A small network was shown many inputs. Here are its activations along a few directions, one row for each input.
Each table varies a few parts of the input and shows all the possible inputs, shuffled.
A made-up example of a description, with smaller parts first: one of 6 places along a line, together with either a single point or one of 11 places around a ring or (one of 3 separate values, together with one of 8 places around a ring).
Shared parts are said once, and a part with two or three values counts as separate values.

Other details of the inputs shift rows strongly along three fixed directions, in all tables alike. That doesn't count.

Rows:
x1: [ 28,  24,  28,  -4, -42,  13,   1, -49,  -9,  14, -15]
x2: [-27, -40, -43,   2,  30,  26,  32,  -4, -25, -19, -12]
x3: [-28,   6,  -9,   6, -72, -13, -23,  15,   3,  28,  18]
x4: [ 24,  40,  20,  -6, -32,  -1, -32,  15,  13,  18,   1]
x5: [-58, -52, -41,  15,  10,   8, -22,  22, -14, -20, -18]
x6: [-29, -41,  28, -23, -15, -14,   5, -66, -15,   6,   1]
x7: [ 15,  33,  23, -10, -12, -19, -17,  12,  16,  34,  29]
x8: [-73, -51, -14,  -5, -36, -10, -32, -21, -28,  -6,  -3]
x9: [-13,  31,   0,  -7, -51, -23, -55,  41,  -6,  41,  35]
x10: [38, 39,  7,  0, 22,  8, 24, 22,  6,  0,  6]
x11: [ -8,   0,  14,  -7,   8,   8,  12,  -9,  -7, -19, -21]
x12: [ 30,   7,  22,   2, -22,   9,  -4, -23,   6,  -2,  -5]
x13: [ 71,  70,  28,  -3,  26,  -4, -12,  17,  28,  32,  -3]
x14: [-45, -30, -41,  -5,  59,  -9,   0,  38,  -9, -31, -15]
x15: [-18, -16,  27,   1, -45, -16,  26, -43,   5,  -2,   3]
x16: [-62, -18, -24,  -9,  15, -18, -42,  55,   5,   5,  -3]
x17: [ 13, -16,  -8,   3,  48,  -1,  40, -19,   0, -25,  -1]
x18: [ 72,  22,  35,  15, -10,  10,  12, -55,   0,  10, -11]
x19: [ -8, -33,   3,  12, -10,   4,  22, -56, -21,  -6,   1]
x20: [ 52,  -3, -13,  11,  78,  13,  36,   3,  14, -30, -23]
x21: [ 28,  32, -20,   8,  11,  19,   6,  37,  -4,  15,   9]
x22: [-39, -13, -46, -11,  23,   1, -15,  49, -12, -10,   2]
x23: [ 19, -19,  12,   1,  31,   2,  23, -40,   4, -29, -23]
x24: [-66, -57, -28,   2, -33,  16, -24,   4, -16, -14, -17]
x25: [-21, -26,  16,  -6, -22,   5,   8, -56, -14, -18, -20]
x26: [ 69,  55,  18,   1,  14,  11,  32, -16,   6,  11,   6]
x27: [  6,   9, -36,  28,  23,  -3,  20,  11,   4,   3,   1]
x28: [ -1, -42,  42,  -1, -30, -12,  21, -82,   3, -18,   9]
x29: [ 10,  52,  -1, -14, -40,   0, -40,  32,  -3,  32,   6]
x30: [-38, -28,  -4,   6, -16, -31,   9, -13,  10,  -8,  11]
x31: [ 46,  51,   8,   9,  11,   5,  -4,  -4,  -5,  14, -12]
x32: [-34,  23,  10, -24, -27, -31, -56,  35,   8,  35,  18]
x33: [35, 13, -6, 19, 13, 29, 28, -6,  0, -1, -5]
x34: [ 59,  14,   1,  18,  71,  36,  58,  -5,  13, -30, -20]
x35: [ 16,   2,  45,  -1, -18,  -8,   6, -48,  17,  17,  15]
x36: [ 16, -19, -21,   8,  79,  35,  53,  -4,   0, -47, -45]
x37: [ -4,  10,  46, -34, -69, -40, -36, -29,  -1,  21,  27]
x38: [ 15,   9, -19,  -8,  62,  14,  39,  24, -13, -21, -18]
x39: [ 19,  18, -38,  11,  17,  24, -22,  74,   6,   7,  -6]
x40: [ 27,  -6,  38, -15,  -1,  11,  56, -72, -15, -11,  -8]
x41: [-22,  19, -29,   9,  -8,  -5, -42,  87,  14,  10,  28]
x42: [  4,  18,  20,  13, -54, -11, -32,   2,   3,  27,  25]
x43: [  3,   9, -27,  15,  -7,  18, -24,  59,   6,  10,   8]
x44: [ -1, -45, -23,  30,  43,  26,  33, -33,  -9, -28, -17]
x45: [ 10,   7, -36,  16,  78,   6,   0,  71,  26,   0,   1]
x46: [  6, -25,  28,  -3,  -5,  -3,   0, -42,  12,   2,  -7]
x47: [-37, -32, -36,  -7,  57,  -4,  10,  27,  -4,  -4,   1]
x48: [ 46,  39,  58, -23, -45, -32,  -5, -44,   3,  27,  27]
x49: [ 23,   8,   5,   9,  15, -10,  -7,  26,  19,  -6,  13]
x50: [ -5,  24,  -1,   3,  -7, -31,  -7,  26,  28,  33,  16]
x51: [36, 53, 17,  3, -3,  3, -4, 46, 19, 11, 19]
x52: [  9,  12,   3,  11, -20, -10,  20, -19,  10,   7,   7]
x53: [ 23,  62,  -6, -12,   4,  -2, -24,  44,   2,  18,   6]
x54: [-53, -33, -12, -10,  14,   5,   9,   5, -19, -27, -20]
x55: [-82, -80,  11,  -8, -56,  -4, -30,  -2,  -7, -26,  -6]
x56: [ -4,  -8,   8,  -6,  18, -11,   5, -19,  -2, -22, -16]
x57: [ -5, -29,  20,   4, -33,   8,   4, -46,   3, -11,   2]
x58: [-22, -36,   4, -11, -14,   3,  23, -48, -17, -14,   1]
x59: [-40, -15, -24, -14, -33,   3, -28,  22, -21,   8,   7]
x60: [-27,   7, -36,  -2,   6,  -7, -35,  52, -16,  11,  12]
Description of these inputs: one of 6 places along a line, together with either a single point or one of 9 places around a ring.
Changing only the place on the line of 6 turns x35 into x33. The same change can be made to x7. Which row results?
Answer: x21
Changing only the place on the line of 6 turns x20 into x46. The same change can be made to x56. Which row results?
Answer: x16
List by row number the other rows that have the place on the line of 6 in common with x12.
Answer: x4, x22, x25, x26, x41, x52, x53, x57, x58
Start at x50 and move only the place on the line of 6, one step at a time. The first step leads to x30. Which rows follow, in order?
Answer: x15, x52, x27, x3
Start at x44 and move only the place on the ring of 9, one step at a time. The first step leads to x18. Which rows follow, in order?
Answer: x5, x31, x8, x60, x9, x19, x42
Which other rows does x54 become when the place on the ring of 9 takes its other values? List them by row number.
Answer: x10, x11, x34, x36, x38, x40, x51, x55

Rows:
x61: [-11, -13,  -2,  -3,  12,  -4,   2,   2,   0, -14,  -7]
x62: [-25, -12, -15,   4,   4,  -8,  -9,  26,   7,  -5,  -2]
x63: [-13,   0,  35,  -6, -76, -13, -22, -38,  -3,  22,  10]
x64: [ -9, -18,   5,  -3,  14,  -2,  10, -27,   1,  -6,  -8]
x65: [-29,   0,  34,  -9, -90, -12, -42, -11,  -1,  23,  21]
x66: [20, 18,  0, -4,  4,  1,  4, -6, -2,  6, -5]
x67: [-27,  -9, -19,   8,  -1,   5, -12,  23,   0,  -1,  -5]
x68: [  9,  19,  -9,   2, -12,  -1, -10,  20,   2,  13,   8]
x69: [  6,  17,   3,   2,  -5,  -9, -13,  22,  13,   6,   3]
x70: [ 13,  16,  -5,   3, -11,   3, -17,  22,   3,   7,   3]
x71: [ 23,  12,  18,  -7,   8,   0,  14, -21,   5,   3,   3]
x72: [-13, -16, -12,  -2,   6,   6,  -2,  -3,  -5,  -9, -10]
x73: [ 28,  15,  18,   0,  -1,   1,  20, -19,   7,  -1,   0]
x74: [  2, -20,   4,   6,  12,   6,  14, -19,   1, -10,  -4]
x75: [22, 19,  0,  1,  5,  1,  1, -8, -6,  0,  1]
x76: [-13,  -1,  43, -14, -67, -29, -24, -40,  -3,  11,  17]
x77: [  6,  20,  -6,  -6,  -7,  -5, -12,  20,  -1,  12,   6]
x78: [-10, -17,  -6,   3,  10,   3,   9,  -1,   3,  -7,   2]
x79: [22, 17,  4, -5,  2,  9,  5, -3, -2,  1, -1]
x80: [ -2, -15,   7,  -3,  11,   0,  15, -17,  -3, -17,  -8]
x81: [  3, -14,   4,   5,   8,   2,  15, -17,   2, -15,  -9]
x82: [-28, -10, -15,  -6,  10, -10,  -5,  30,   1,  -7,   4]
x83: [ 23,  19,  15,  -2,   2,  11,  13, -17,  -3,   1,  -5]
x84: [  1, -15,  -8,   4,   2,  12,  20, -19,  -6,  -9,  -6]
x85: [-10, -11,  -9,   9,  12,  -5,   8,   0,  -1, -14,  -1]
x86: [19, 15,  6, -4,  8, -2,  8, -5, -2,  8,  2]
x87: [-28,  -9, -17,  -5,  11, -13,  -5,  29,   0,  -6,   2]
x88: [22, 13,  9,  5, 10,  1,  4, -6, 13,  6,  0]
x89: [-27, -11, -12,  -5,   9,  -6,  -8,  31,   2, -11,   3]
x90: [ -8, -10,  -3,   0,   8,   6,  18, -20, -11,  -6, -10]
x91: [23, 14,  3,  4,  4,  1, 10, -5,  1,  9,  3]
x92: [ 10,  18,  -5,   1, -13,   6, -12,  23,   3,   7,   8]
x93: [19, 16,  7,  1, 15, -7,  3, -9,  2,  3,  6]
x94: [  2,  24,  -2,  -3,  -5,  -4, -13,  19,   0,  14,   0]
x95: [-14, -19,  -3,  -3,  15,  -2,  -2,  -1,   1,  -8,  -3]
x96: [ -2, -17,   0,   5,  12,   0,  17, -24,   2,  -5,  -5]
x97: [ -3, -12,  -4,   7,   3,  13,  22, -19,  -7,  -6,  -8]
x98: [-22, -11, -17,   8,  -1,   7, -14,  26,  -3,  -5,  -4]
x99: [16, 21,  6, -1,  5,  5,  3, -5,  1,  7, -9]
x100: [  9,  15,   3,  -5,  -2,  -4, -19,  21,   2,   9,   5]
x101: [  1, -16,  -6,   5,   1,  11,  11, -22,  -3, -10, -12]
x102: [27, 16, 12,  4,  4,  0,  9, -1,  7, -2, -1]
x103: [24, 13,  7,  2,  0,  6,  9, -3,  3,  5,  4]
x104: [-13, -15, -13,  -5,   4,   5,   7,  -2,  -9,  -7,  -3]
x105: [ -3, -17,   4,  -4,   9,   7,  13, -20,  -7, -10,  -4]
x106: [-45, -34,  23,  -8, -64, -23, -20, -31,  -2,   3,   9]
x107: [21, 16,  3, -6,  2,  8,  7, -3, -2,  2, -1]
x108: [  9,  16,  -4,   2,  -6,  -6, -12,  21,   4,  15,   7]
x109: [-23, -16, -20,   3,   2,   0,  -7,  27,  -2,   0,   7]
x110: [  1, -18,   1,   5,   4,   7,  10, -22,  -2,  -7,  -9]
x111: [-10, -15, -18,   5,   2,   5,   6,  -3,  -5,  -6,  -7]
x112: [ -7, -17,  -7,   4,   7,   9,   7,   1,  -3,  -8,   0]
x113: [17, 22,  4,  3,  5,  2,  3, -8, -6,  2, -1]
x114: [ -4, -12,   2,   1,   6,  10,   8, -19,  -9, -11, -13]
x115: [24, 18,  7,  8, -1, 12,  6, -2,  0,  3, -4]
x116: [-11, -17,  -8,   4,  13,   1,  11,  -1,   2,  -4,   3]
x117: [ 10,  14,   4,  -5,  -2,  -3, -17,  23,   0,   9,   7]
x118: [ -4, -19,   3,   5,  10,   2,  14, -26,   5,  -5,  -7]
x119: [ -8, -15, -13,  10,   9,   1,   3,  -3,  -6,  -8,   1]
x120: [-23, -17, -13,   4,   5,  -3, -16,  25,   5,  -3,   4]
x121: [ 27,  18,  12,   5,  -4,  14,  18, -17,   0,   4,  -4]
x122: [ -4, -16, -12,   6,   2,  12,   3,   1,  -6, -11,  -6]
x123: [-25, -16, -12,  -3,  11,  -5, -15,  27,   1,  -4,   4]
x124: [-12, -16, -10,   6,  15,  -1,  11,  -2,   2,  -3,   2]
x125: [ -2, -17,  -2,  10,  14,   0,  14, -24,  -1, -10,   1]
x126: [-28,  -8, -17,  -3,   3,   6,  -8,  28,  -5,  -4,  -1]
x127: [ -9, -20,   4,  -5,  13,  -1,  17, -23,  -2,  -7,  -1]
x128: [  3,  21,  -5,   5, -11,   1,  -8,  21,   1,  15,   6]
x129: [26, 18, -2,  9, -1,  4,  4, -8, -3,  1,  3]
x130: [-10, -16, -10,  -3,   6,   7,  -3,   0,  -8, -11,  -9]
x131: [-26, -10, -14,  -7,   9,  -7,  -6,  31,   2, -10,   3]
x132: [  7,  19,  -1,  -1,  -1, -10, -17,  18,  -2,  10,  11]
x133: [23, 14, 10,  3,  8,  4,  9, -4,  9,  4,  5]
x134: [  7,  16,   2,  -5,  -1,  -5, -19,  20,   4,  12,   4]
x135: [-24, -12, -17,   2,   5,  -6,  -2,  30,   3,  -6,   5]
x136: [  5,  20,  -2,   6, -10,   4, -15,  21,   5,  11,   0]
x137: [ -7, -19,   6,  -4,  14,   3,  14, -22,  -1, -11,  -2]
x138: [  6,  23,  -5,  10, -10,   0, -14,  19,  -1,   9,   8]
x139: [  0, -13,   0,   5,  11,  -1,  25, -19,   0, -11,  -6]
x140: [-28, -10, -16,  -5,  10, -14,  -9,  27,   2,  -6,  -1]
x141: [-13, -17,  -7,  -4,   9,   1,   7,  -2,  -7,  -4,   0]
x142: [  6,  20,   3,  -2,  -6,   3, -16,  23,  -2,   8,   2]
x143: [-17, -12,  -7,   1,   7,   7,   0,  -2,  -6,  -7, -13]
x144: [20, 14,  7, -3,  9,  0,  2, -5,  2,  7, -3]
x145: [ 30,  14,  12,  -4,   0,   8,   7, -18,  -4,   0,  -5]
x146: [-27, -13, -21,  -4,   1,  -1, -16,  21,  -3,  -3,  -5]
x147: [  0, -18,   0,   5,   5,   6,  13, -24,  -2,  -5,  -9]
x148: [  6, -18,   1,   6,   6,  10,  13, -17,  -6,  -9,  -5]
x149: [ -8, -12,  -4,   4,  10,   3,  12,   3,   3, -15,  -2]
x150: [ 32,  15,   8,   2,  -5,  12,  16, -18,   1,   2,  -2]
x151: [  7,  18,  -1,  -6,  -1,  -9, -14,  20,   2,  14,   6]
x152: [18, 16,  8, -4, 15, -6,  9, -6,  4,  8,  4]
x153: [  4,  18,   2,  -6,   4, -13, -14,  18,   8,  15,   8]
x154: [  4,  19,   6,  -6,   0, -12, -15,  21,  10,   6,   2]
x155: [ 32,  11,  15,   4,   0,   6,   8, -18,   2,   3,  -2]
x156: [  7,  16,   2,  -8,  -3,  -3, -12,  23,   2,  11,  10]
x157: [-44, -37,  41, -17, -72, -24, -19, -59,  -3,   2,   5]
x158: [24, 17,  0,  4, -1,  7,  4, -6,  4,  5, -5]
x159: [ 2, 22, -1, -5, -6,  0, -9, 22, -1, 13,  5]
x160: [  5,  17,   5,  -5,   4,  -9, -18,  19,  11,  12,   6]
Changing only one part turns x91 into x128. The same change can be made to x100. Which row results?
Answer: x114
Changing only one part turns x120 into x81. The same change can be made to x125. Which row results?
Answer: x85
What do these inputs look like to the network?
Answer: one of 2 separate values, together with one of 5 places along a line, together with either a single point or one of 9 places around a ring
Start at x76 and move only the place on the line of 5, one step at a time. The first step leads to x93. Which rows follow, in order?
Answer: x132, x75, x113
List by row number the other rows that have the place on the line of 5 and the choice among 2 separate values in common with x152.
Answer: x64, x71, x93, x95, x123, x127, x137, x153, x160
Which other rows does x72 become when the choice among 2 separate values takes its other values? List them by row number.
Answer: x101
Which other rows does x116 become when the place on the ring of 9 takes its other values? List them by row number.
Answer: x74, x78, x88, x96, x118, x120, x124, x133
Which other rows does x138 become when the choice among 2 separate values takes its other values? List them by row number.
Answer: x113
Which other rows does x61 become when the place on the ring of 9 takes its other values? List them by row number.
Answer: x80, x82, x87, x89, x131, x140, x154, x157
